Here are a small network's activations along a few directions, averaged over the inputs that share one value of a field.
Values that are neighbours, or in one group, have similar rows; names and order tell nothing.
In the rows, 500 means zero.
Strong random noise was added to every row along 2 fixed directions; ignore it. To show where, here is one row again and again, with new noise each time:
[518 797 600 617 609 399 497 441 467 136 551 234 778 571]
[719 541 446 565 365 724 665 574 579 530 536 645 528 483]
[612 574 568 574 385 712 399 574 681 815 492 930 438 475]
[390 842 744 629 639 375 189 438 579 448 502 546 683 565]


Field K:
k17: [457 459 476 495 519 437 565 394 502 269 526 380 878 485]
k10: [464 165 366 338 250 757 734 604 345 645 408 616 163 436]
k12: [639 389 267 689 357 764 767 547 526 455 662 583 658 344]
k19: [523 691 708 524 551 453 262 337 676 641 513 644 419 584]
k16: [636 520 386 470 680 422 842 305 493 226 735  38 609 555]
k15: [617 456 565 527 555 434 595 341 545 342 525 424 289 610]
k14: [591 401 293 539 257 435 406 544 427 621 514 672 632 394]
k3: [202 737 616 423 692 165 421 556 388 205 399 218 430 744]
k1: [198 605 701 357 731 425 163 554 744 895 461 800 145 564]
k4: [647 484 417 457 307 771 586 579 617 644 595 747 511 249]
k8: [630 438 300 488 427 425 725 450 264  76 393 156 801 261]
k2: [427 597 527 497 634 371 328 554 489 589 569 442 167 554]
k13: [524  64 376 337 424 621 585 536 455 536 426 497 629 559]
k20: [348 327 528 507 503 410 921 565 297  68 463  73 392 528]
k6: [581 285 325 394 362 584 648 496 274 413 425 419 653 433]
k9: [406 341 401 415 484 410 431 587 232 562 407 520 527 498]
k5: [578 694 638 602 506 585 412 540 620 588 430 674 548 510]
k18: [401 311 310 464 544 545 456 636 374 584 318 508 420 434]
k7: [686 603 622 566 323 528 473 469 642 786 595 559 397 517]
k11: [494 499 521 482 749 423 497 437 649 585 630 345 358 620]
K is arranged as a ring.
List every value one step from k7, in the order listed. -> k19, k5
List every value one step from k17, in the order listed. -> k12, k14
List every value one step from k13, in the order listed. -> k6, k9
List every value one step from k2, in the order listed. -> k1, k11
How many steps from neighbour to neighbour lead from k4 to k3, at the fewest? -> 9

Field J:
j10: [725 179 280 366 146 932 787 657 421 650 450 813 420 384]
j9: [567 645 735 581 340 595 503 551 739 631 503 657 437 502]
j5: [430 780 638 555 507 380 204 452 585 635 445 749 568 426]
j1: [416 386 547 446 634 494 317 455 429 700 464 496 462 463]
j4: [861 554 270 549 494 711 966 514 683 333 765 333 531 512]
j2: [697 511 433 644 483 489 594 440 487 332 583 337 722 491]
j7: [278 616 679 462 682 318 230 498 363 560 348 492 304 656]
j6: [407 464 342 449 440 486 669 650 395 403 416 358 478 503]
j8: [408 433 562 496 545 359 239 364 518 551 433 676 657 491]
j3: [228 355 521 439 650 350 412 468 475 501 565 390 281 537]
J is arranged as a 2 by 5 grid.
How many steps from neighbour to neighbour lead from j1 to j4, at the fewest? -> 3
Each value of J is a pair of two hidden parts, and every pair occurs once (2 first parts, 5 second parts).
Changing only the second part turns j3 into j8. j7 has the same second part as j3; what does that change turn j7 into? -> j10
Changing only the second part turns j5 into j6. j2 has the same second part as j5; what does that change turn j2 into? -> j1

Field P:
p8: [407 747 529 520 599 520 348 473 698 457 754 648 422 551]
p10: [274 782 601 436 565 343 451 616 324 524 286 434 680 642]
p12: [459 447 571 496 691 252 324 344 316 343 401 388 419 648]
p4: [469 285 476 486 495 512 486 627 378 511 477 447 235 586]
p6: [662 574 517 604 594 760 443 461 608 740 617 656 488 450]
p7: [431 315 299 454 626 434 657 476 514 388 524 304 851 484]
p3: [415 790 446 383 633 372 515 554 367 229 490 382 599 456]
p5: [257 321 467 367 486 544 599 502 587 749 533 482 153 516]
p2: [628 440 722 491 344 577 505 272 640 362 420 413 595 448]
p13: [459 474 731 575 477 430 562 686 608 388 479 546 534 509]
p9: [494 393 358 667 242 561 404 486 393 569 420 609 600 378]
p11: [865 140 165 425 246 832 824 601 458 623 551 740 509 310]
p1: [802 635 524 563 350 566 482 483 683 868 539 712 258 468]
P is arranged as 5 separate groups.
List the group mates of p7, in the order listed. -> p9, p11
List the group mates of p12, in the order listed. -> p4, p5
List the group mates of p3, in the order listed. -> p10
List the group mates of p13, in the order listed. -> p2
